Each row below is a small network's average activation on inputs in which a field has the value named, seen along a few directions.
Values that are neighbours, or in one group, have similar rows; names and order tell nothing.
(in the rows, 500 means zero)
Random noise pushes rows far along 17 fixed directions. That doesn't count. These rows show it; they differ only by the noise:
[487 524 406 488 629 516 302 529 588 524 402 430 525 390 640 541 614 544
 656 475 486 575 555 490 516 496 595 584 511 406 494]
[608 599 286 416 473 414 516 587 504 420 634 238 349 502 693 506 531 486
 598 638 476 530 545 496 284 397 313 433 593 431 415]
[650 578 437 569 576 599 644 394 622 380 582 625 419 694 279 314 235 393
 626 324 436 780 315 740 403 525 546 688 429 634 312]
[424 293 322 451 555 291 441 393 635 654 375 594 527 615 436 571 497 567
 372 524 265 398 552 505 534 389 481 449 395 418 291]
[526 343 394 191 383 522 752 278 440 477 726 353 490 361 429 552 355 425
 342 365 417 616 357 646 301 353 618 395 363 476 581]
[634 352 331 461 444 594 719 404 425 477 460 362 412 603 482 362 471 105
 494 541 540 546 408 549 357 300 544 600 539 397 343]
[594 417 551 786 379 647 788 429 401 357 291 406 651 519 539 848 298 291
 348 474 584 409 268 218 555 386 443 615 424 729 576]
[502 482 562 381 635 508 510 451 580 283 494 522 378 346 474 500 381 543
 704 451 531 815 176 624 240 551 751 884 483 622 490]
[625 579 399 753 321 450 740 459 433 378 696 544 232 334 725 411 566 491
 559 439 584 601 313 671 595 638 273 657 475 691 581]
[365 324 760 328 501 333 475 327 405 586 446 683 558 430 387 461 384 457
 463 417 280 718 295 588 381 529 865 593 477 607 379]
[583 675 287 555 574 518 502 506 693 709 428 333 623 594 357 619 300 316
 561 422 242 663 479 506 594 265 246 513 442 552 350]
[418 728 412 315 504 437 615 750 589 613 579 392 562 562 417 671 268 728
 340 641 468 311 661 420 355 352 305 402 362 590 474]
[513 533 468 432 359 670 577 443 553 521 535 430 415 518 418 421 453 410
 313 530 566 581 603 547 480 409 581 483 455 389 464]
[494 740 621 371 687 724 519 569 407 666 511 455 671 649 338 599 379 282
 523 311 428 387 402 500 496 407 477 502 675 691 456]
[384 315 534 440 320 248 456 592 287 658 391 682 612 302 471 453 682 484
 438 590 517 347 620 454 560 515 687 472 349 437 485]
[594 575 535 508 298 510 424 549 422 222 419 373 487 266 441 572 566 348
 572 651 598 696 448 367 357 494 505 422 509 423 518]
[363 386 679 455 463 402 434 352 434 668 471 464 734 516 598 462 385 396
 501 579 568 556 564 478 598 492 659 528 571 485 445]
[572 368 459 538 431 497 461 330 383 235 520 401 480 317 555 518 732 207
 686 599 782 477 281 500 558 563 305 504 714 400 585]
[709 631 330 652 291 491 457 723 406 563 550 503 329 386 397 502 710 441
 551 363 295 604 556 488 519 436 438 451 363 475 517]


Field B:
b12: [505 615 358 462 647 444 552 553 428 619 483 519 585 524 586 452 518 433
 565 420 442 372 516 585 536 500 478 638 524 673 401]
b8: [471 523 680 855 563 559 708 705 567 553 415 584 169 571 577 390 562 563
 521 659 532 396 371 415 643 562  79 550 565 499 702]
b3: [524 439 466 461 433 711 544 458 462 329 695 349 602 365 701 593 613 704
 432 425 853 330 642 459 562 612 628 474 470 451 836]
b15: [440 586 507 189 494 501 586 650 336 661 502 469 535 567 494 305 441 283
 462 595 559 405 597 598 289 398 684 554 611 520 338]
b11: [305 581 598 333 738 548 268 383 755 520 391 405 452 454 541 474 581 558
 517 702 574 560 483 537 575 523 398 626 748 397 474]
b6: [594 488 420 676 382 735 570 304 520 487 410 480 403 405 726 351 643 294
 419 369 564 628 523 614 696 549 592 515 550 453 540]
b7: [538 372 507 603 234 222 535 373 477 269 560 626 456 148 370 434 541 515
 618 582 510 764 323 589 566 656 303 319 302 418 631]
b2: [472 536 575 664 517 555 461 586 575 555 279 522 630 549 473 342 379 448
 591 665 622 634 688 397 598 492 564 560 387 367 437]
b10: [429 423 740 675 597 665 799 396 448 425 527 547 333 591 668 394 503 474
 365 530 628 324 306 483 605 596 273 432 696 572 708]
b9: [395 276 415 276 691 406 342 366 604 506 321 482 434 336 528 570 622 520
 545 516 346 589 372 521 396 424 677 586 505 326 454]
b5: [386 687 586 553 364 381 482 499 483 363 437 632 331 324 695 684 617 678
 249 628 530 400 441 440 571 663 422 662 603 813 443]
b13: [386 403 523 335 578 631 591 209 557 639 642 353 426 652 596 528 516 408
 252 412 429 354 424 589 580 410 391 386 774 499 550]
b14: [378 406 512 299 423 276 290 460 417 805 469 538 863 351 347 476 548 358
 547 424 458 532 598 564 654 455 813 664 488 581 453]
b4: [578 667 404 464 399 567 448 416 468 615 471 445 320 371 541 287 672 243
 433 439 254 804 569 641 509 436 578 448 552 428 349]
b1: [564 536 333 458 369 546 328 637 462 651 575 437 427 453 452 520 776 441
 458 446 484 406 663 512 593 435 457 426 562 370 558]
B is arranged as a ring.
Question: Which values are neighbours of b13? Give them in the order they are listed.
Answer: b8, b10
Question: Which values are neighbours of b1? Give them in the order they are listed.
Answer: b15, b6
Question: Which values are neighbours of b2? Give them in the order they are listed.
Answer: b9, b5
Question: Which values are neighbours of b3? Give them in the order they are listed.
Answer: b11, b14

Field L:
l1: [517 448 455 399 380 421 367 491 516 413 617 391 670 299 272 644 570 467
 626 642 766 490 470 453 621 487 286 506 458 366 705]
l7: [475 423 539 357 455 479 540 503 331 762 627 434 358 466 574 436 613 352
 460 450 383 495 472 576 488 395 480 446 593 403 551]
l11: [489 456 616 492 485 520 474 490 436 596 474 479 397 435 528 319 570 411
 534 483 370 726 500 535 427 466 729 538 491 390 479]
l12: [341 388 585 420 866 466 434 297 622 688 389 562 695 525 546 387 462 347
 739 423 489 547 299 678 678 543 452 639 683 521 486]
l10: [613 348 427 695 515 310 364 468 382 446 464 576 509 434 645 592 680 534
 685 292 322 564 368 456 506 581 657 635 502 633 490]
l3: [443 333 356 558 361 229 636 428 574 553 707 643 559 365 487 304 389 704
 600 575 669 519 574 722 693 605 293 412 176 366 636]
l8: [468 744 255 409 809 722 231 537 813 473 273 339 533 350 633 553 607 579
 632 533 509 608 680 507 548 474 490 533 501 317 433]
l6: [500 395 357 429 341 475 510 522 461 319 425 453 455 357 528 657 639 548
 365 634 700 285 550 376 430 466 515 479 450 420 521]
l9: [605 361 689 784 358 317 410 590 347 545 674 393 461 730 647 702 460 609
 621 463 426 487 431 259 501 492 502 621 632 627 601]
l2: [524 318 479 441 639 464 496 563 568 574 444 337 360 573 511 806 495 588
 521 432 235 497 250 346 302 288 568 753 556 584 544]
l5: [554 533 615 388 347 640 406 645 482 575 733 650 163 574 125 551 628 686
 265 266 314 564 433 559 358 466 818 740 475 606 594]
l4: [617 369 685 681 712 606 565 546 462 571 577 611 403 818 406 225 475 471
 722 311 314 608 419 577 490 564 482 376 528 391 599]
l13: [531 524 567 664 458 450 653 451 372 568 448 778 644 389 164 501 457 241
 556 303 430 528 216 580 750 545 383 634 380 758 504]
L is arranged as a line.
Question: Going along L from l7 by way of its neighbour l3, in what order are l11, l10, l8, l9 met?
Answer: l9, l10, l11, l8
Question: Which values are neighbours of l4? Give them in the order they are listed.
Answer: l12, l5

Field M:
m6: [517 796 315 408 612 534 738 459 668 410 543 495 500 254 422 214 304 253
 766 594 647 824 314 864 531 535 178 656 400 560 398]
m5: [702 504  50 542 786 673 640 646 481 584 513 280 392 590 639 597 728 355
 645 284 363 235 403 496 477 267 255 599 546 506 570]
m10: [281 768 690 413 597 615 631 607 481 380 159 850 469 245 403 218 560 441
 373 700 655 450 527 616 515 710 589 516 448 589 375]
m11: [619 501 345 473 418 526 361 448 661 228 458 221 488 403 528 756 449 504
 547 547 530 681 403 362 312 389 565 617 557 494 509]
m8: [382 422 743 278 511 503 572 290 321 425 761 644 490 491 454 353 539 588
 307 389 497 380 446 667 449 695 575 140 600 535 615]
m15: [593 610 306 441 198 371 664 596 387 367 852 399 574 379 390 435 479 535
 517 638 849 368 676 562 525 528 273 432 346 503 616]
m4: [463 366 652 415 668 511 733 583 400 680 603 547 843 392 210 640 295 562
 606 250 378 413 332 466 558 445 364 243 227 557 943]
m7: [627 580 212 436 136 334 311 514 495 478 579 437 609 366 212 487 631 352
 480 630 644 558 745 532 592 423 429 512 381 387 360]
m12: [452 314 171 178 587 532 449 513 594 559 554 175 433 296 644 552 645 463
 658 637 843 462 481 557 375 279 662 985 484 272 608]
m13: [458 381 410 684 326 105 409 384 582 451 667 454 300 430 883 518 518 699
 602 720 575 630 495 534 555 604 329 686 576 535 431]
m1: [528 407 435 576 522 386 595 618 620 574 285 394 350 517 538 338 354 400
 621 755 397 777 510 443 349 307 456 626 328 280 368]
m14: [582 314 397 168 514 344 662 563 209 547 712 386 497 639 596 347 516 240
 666 514 547 309 383 616 163 389 596 561 715 550 373]
m2: [451 551 521 489 569 606 541 662 552 512 222 521 422 454 363 480 629 418
 405 632 384 407 522 377 445 407 345 291 504 338 514]
m3: [405 243 619 552 417 421 616 519 503 267 210 470 519 379 732 510 386 570
 492 846 771 533 536 295 307 504 746 585 352 318 532]
m9: [466 581 608 587 433 647 268 565 664 367 556 571 287 631 549 356 552 750
 503 600 818 587 694 536 507 681 727 722 622 396 467]
M is arranged as a ring.
Question: Going along M from m4 by way of its neighbour m8, in what order are m6, m10, m15, m3, m9 met?
Answer: m10, m15, m6, m3, m9
Question: Which values are neighbours of m11? Give them in the order they are listed.
Answer: m14, m2
Question: Which values are neighbours of m1? Give them in the order they are listed.
Answer: m12, m13
